A small network was shown many inputs. Here are its activations along a few directions, one row for each input.
Each table varies a few parts of the input and shows all the possible inputs, shuffled.
A made-up example of a description, with smaller parts first: values(3) and (point or line(9) or (line(6) and ring(8))).
Shared parts are said once, and a part with two or three values counts as separate values.

Other details of the inputs shift rows strongly along two fixed directions, in all tables alike. That doesn't count.

A family of inputs:
row 1: [-27  29  63  26 -71 -37  35 -65 -65 -10  -9]
row 2: [-25  39  57  19 -72 -30  27 -82 -55   1 -10]
row 3: [-19 -28 -52 -36   3  34  62 -37 -25  13 -31]
row 4: [ 14 -21 -46 -10  68  15 -87 100 100   7  30]
row 5: [  48   80   96   69  -26  -43 -108   53   35   -2   54]
row 6: [-23  27  67  23 -69 -36  40 -69 -62   0   1]
row 7: [  -4  -15 -113  -38   19   54   83    5   -9  -22   -3]
row 8: [-20 -23 -50 -24  13  26  80 -33 -18  10 -32]
row 9: [-15 -26 -96 -70  36  36  43 -25 -25 -33   4]
row 10: [  12  -27 -110  -55    7   47   79    8  -13  -13    2]
row 11: [ 14  39 111  48 -27 -41 -86  13   3  24  16]
row 12: [  -2  -17 -115  -55    4   51   61   -1  -17  -18   -5]
row 13: [ 45 -13 -27 -20 106  13 -84  90  68  -2  32]
row 14: [ 26   0 -39  -9 110  21 -91  81  69 -12  22]
row 15: [ 55   1 -44  -8  66  28 -82 113  77  15  19]
row 16: [-16 -39 -43 -32   5  26  74 -23 -32  11 -22]
row 17: [-16 -25 -95 -54  53  39  64 -20 -17 -39   7]
row 18: [ 25 -29 -41 -16  66  11 -82 107 103  11  35]
row 19: [-18 -30 -46 -33  -4  29  63 -34 -21  -1 -40]
row 20: [ 25  -9  12  19  62  11 -40  56  56  35 -10]
row 21: [ 21  39 114  50 -34 -38 -85   8  17  13   4]
row 22: [-27 -28 -49 -24   3  20  67 -23 -35  -1 -36]
row 23: [-12  65  25  18 -95 -21  19 -63 -59 -36  25]
row 24: [-20  25  56  34 -73 -42  34 -74 -57  -9 -13]
row 25: [-28  29  59  11 -76 -30  20 -73 -68   1  -3]
row 26: [ 24  38 117  56 -30 -41 -78   9  20  13   6]
row 27: [ 29 -15  12  12  56  16 -48  56  52  38  -7]
row 28: [-20 -31 -53 -16  -1  15  64 -33 -28  -1 -39]
row 29: [-23  34  64  24 -74 -34  38 -75 -47 -12 -16]
row 30: [ 26 -14  10   6  51  19 -55  53  50  37  -9]
row 31: [-30  35  62  23 -67 -38  37 -70 -62  -1  -4]
row 32: [ 18  32 114  57 -28 -43 -78  18   1  16  13]
row 33: [ 29 -26  10  23  44   4 -46  53  41  25 -13]
row 34: [ 19  44 117  63 -24 -46 -70  10  24  11   3]
row 35: [-26  23  60  14 -80 -29  20 -68 -71  -7  -8]
row 36: [ -34  -45 -108  -45   18   37   81   -1   18  -26   14]
row 37: [ -37  -42 -112  -49   12   37   67   -6   14  -27    9]
row 38: [ 14  38 114  63 -22 -48 -71  19   5  13  10]
row 39: [ 30 -31 -38  -9  74   9 -74 112 108  12  39]
row 40: [-16 -43 -41 -33  -5  28  64 -22 -38   3 -28]
row 41: [ 23  29 105  59 -35 -45 -87   7   6  16   7]
row 42: [ 25 -20   9  29  50  -1 -38  53  44  22 -16]
row 43: [-29 -23 -53 -29   9  21  69 -27 -31   7 -32]
row 44: [-10  39  43 -19 -70 -39   3 -82 -70 -43  38]
row 45: [ 40  -9 -28  -9 117  16 -76  92  74  -7  32]
row 46: [ -24  -53 -104  -50   16   32   86    2   18  -22   18]
row 47: [-16 -37 -50 -23  -6  20  58 -34 -32   2 -35]
row 48: [-25  35  59  20 -77 -33  29 -78 -49 -13 -19]
Description of these inputs: ring(6) and (values(3) or ring(5)).
Changing only the ring(6) part turns row 8 into row 27. The same change can be made to row 31. Which row results? -> row 16
Changing only the ring(6) part turns row 26 into row 48. The same change can be made to row 39. Which row results? -> row 37
Change only the values(3) part in row 14. List by row number the other rows that result. -> row 23, row 37
Change only the values(3) part in row 46. List by row number the other rows that result. -> row 5, row 45

A family of inputs:
row 49: [ 11  18  10   0  -7 -19  -8  -2  14 -34  24]
row 50: [ 19  -1  16  14 -31  -3  -6  13  -1   6   5]
row 51: [  7 -44 -57 -24  79  41   7  78  61  36  -6]
row 52: [  5  10   8  14 -32  -5 -12  17  -5  13   0]
row 53: [ 12  13  28   4   6  -1 -13  -5 -20  17  -6]
row 54: [  21  -41 -106  -39   91   39  -33   74   63   14   28]
row 55: [  9  22  26   8   8   2 -13 -15  -7  10 -16]
row 56: [ 20   4  31  11   9  -2 -10  -8 -20   8  -2]
row 57: [ 12   0  32   1   0 -10 -10  -8  -3   3  -8]
row 58: [  3  24  20  16  10  -2 -15 -13 -11  10 -17]
row 59: [  2   3  20  18   5 -19 -12  -5 -11   3 -11]
row 60: [  1  25 -13   0 -14 -14 -31 -19  14 -15  36]
row 61: [-24 -20 -82 -69 -42  24  95 -85 -47 -28  20]
row 62: [-10  -5  30  -5 -12  -6 -19  -5   5   4  -5]
row 63: [ 16 -28 -80 -46  95  57 -21  90  45  -6  13]
row 64: [ -1  21 -15   1 -14 -19 -31 -13   5 -10  42]
row 65: [  4   9  30  -6  -2  -9 -13  -5  -4  11 -11]
row 66: [ 17 -45 -59 -36  88  37  -8  67  39  30 -25]
row 67: [ 10 -70 -59 -29  83  40 -12  67  51  16 -17]
row 68: [ 17   8  13  19 -30  -1  -7   4  13  -2  -6]
row 69: [ 14   0   9  23 -30  -7  -8  14  -4   5   3]
row 70: [ -9  39   4   2  -4   2 -22   4  -6 -34  19]
row 71: [  6  15  22  12   8  -5 -15  -5 -24  16  -7]
row 72: [ 15   6  24  19  11  -6 -12  -7 -24   8  -4]
row 73: [ -3 -15  32   2 -10  -8 -17  -8   6  -4  -3]
row 74: [-27 -17 -62 -32  -5  26  95 -63 -67  -2 -34]
row 75: [-16  17  20  21  -9 -10   3   1  17  13   1]
row 76: [  7  10   6   4  -7 -26 -10  10  -6 -25  35]
row 77: [-2  6 28 21 -8 -7  7 -4 21  4  5]
row 78: [ -8   8  22  29  -7 -11   6  -2  18   4   4]
row 79: [ -8 -28 -46 -40  -7  32  99 -67 -58 -11 -29]
row 80: [ 20   3  18  12 -31   0  -6   8   8   2   0]
row 81: [-17  13  18  23  -9 -14   2   5   9  17   5]
row 82: [-41 -11 -80 -59 -30  33 105 -56 -81 -44   7]
row 83: [ 14  12  15  -7  -9 -18  -7   2   8 -28  30]
row 84: [ 13 -35 -62 -32  89  40  -8  57  52  23 -36]
row 85: [ -5  -2  25  24  -8 -13   6   7   4  12  14]
row 86: [ 11  13  16   4 -33   1  -9  10   7  10  -3]
row 87: [  5  21   3   9  -6 -24  -9   0  10 -35  23]
row 88: [ -7 -10  28   9  -8  -8 -18 -12  11  -8  -9]
row 89: [ 12  17  30   2   5   2 -13 -10 -11  13 -10]
row 90: [  4  17   0  11  -6 -29 -10   6   1 -30  29]
row 91: [ 17  13  28  16  11   1 -10 -17  -7   1 -13]
row 92: [ 12  -5  31   3   1 -14 -10  -2 -12   6  -3]
row 93: [-17  -7  22   6  -9 -13 -22   1  -7   7  -2]
row 94: [-36 -27 -50 -45 -27  27 115 -52 -33   1 -15]
row 95: [  1  30  16 -14  -7   7 -20   5  -7 -28  26]
row 96: [  2  19   5  19 -31  -3 -11   8   8   6 -10]
row 97: [  8  18  12  10 -32   1 -10   7  12   7  -9]
row 98: [-37 -23 -65 -44 -13  20 101 -65 -54  -9 -41]
row 99: [ 12  11  20  25  13  -7 -12 -11 -18   5  -9]
row 100: [-14 -12  19  19  -6 -16 -19  -5  -1  -4  -6]
row 101: [ 31 -49 -85 -41  98  35  -8  91  62  -5  16]
row 102: [ -3  36  11  -7  -5   7 -21   1  -2 -33  21]
row 103: [ 12  15  22  24  12  -3 -11 -16 -11   1 -14]
row 104: [ -9 -17  24  13  -7 -15 -19  -1  -7  -1   0]
row 105: [-12  -8  21  17  -6 -12 -19 -10   7  -8 -10]
row 106: [ -7  12  17  11   2 -18 -16  -3 -11  11 -13]
row 107: [  9  13  -2 -14 -17 -12 -29 -11   2  -5  49]
row 108: [  6  -3  24  12   3 -18 -12  -1 -16   6  -5]
row 109: [  7  23  -5  -9 -16  -8 -29 -21  18 -14  37]
row 110: [  1  16   3  20 -31  -7 -12  13   1  10  -5]
row 111: [  9   5  28   8   3 -11 -11 -12   2  -1 -14]
row 112: [-20   2  19  10  -8 -10 -22  -8   6   1 -13]
row 113: [-14   0  25   2 -10  -6 -20 -10  10   1 -11]
row 114: [ -3   7  22   5   1 -16 -16   1 -17  14  -8]
row 115: [  2 -59 -59 -35  79  40 -15  68  49  23 -19]
row 116: [-43 -31 -60 -35 -25  21 116 -47 -46   4 -12]
row 117: [-10  15  26  12 -11  -6   4  -1  20  13   2]
row 118: [ 11   8  15   6 -33  -1 -10  15  -1  14   2]
row 119: [ 10   6   5  29 -29  -9  -8  11   1   2  -2]
row 120: [ 11   9   7  27 -29  -5  -8   6   9  -2  -7]
row 121: [ -9   4  20  31  -6 -15   6   3  10   8   9]
row 122: [-29 -38 -50 -38 -25  27 122 -56 -33  -8 -12]
row 123: [-21  -2  17  12  -8 -15 -22  -3  -2   4  -8]
row 124: [  1  -4  32  16 -10  -9   7   5   8  12  16]
row 125: [-10  35   1   3  -4  -3 -23   9 -14 -30  25]
row 126: [  3   7  21  17   5 -15 -12 -11  -2  -2 -16]
Changing only one part turns row 68 into row 80. The same change can be made to row 97. Which row results? -> row 86
Changing only one part turns row 107 into row 64. The same change can be made to row 92. Which row results? -> row 59
What is each input in this table made of? -> ring(6) and (values(3) or (values(2) and line(5)))
Change only the ring(6) part in row 72. List by row number the other rows that result. -> row 56, row 79, row 91, row 99, row 103
Change only the values(2) part in row 59. List by row number the other rows that result. -> row 106
Start at row 96 and move only the line(5) part, one step at a time. The first step leads to row 75. Which rows follow, in order? -> row 112, row 98, row 58
List by row number the other rows that have the ring(6) part in common with row 52. -> row 54, row 69, row 71, row 72, row 76, row 82, row 85, row 93, row 104, row 108, row 114, row 116
Change only the values(3) part in row 64. List by row number the other rows that result. -> row 90, row 125
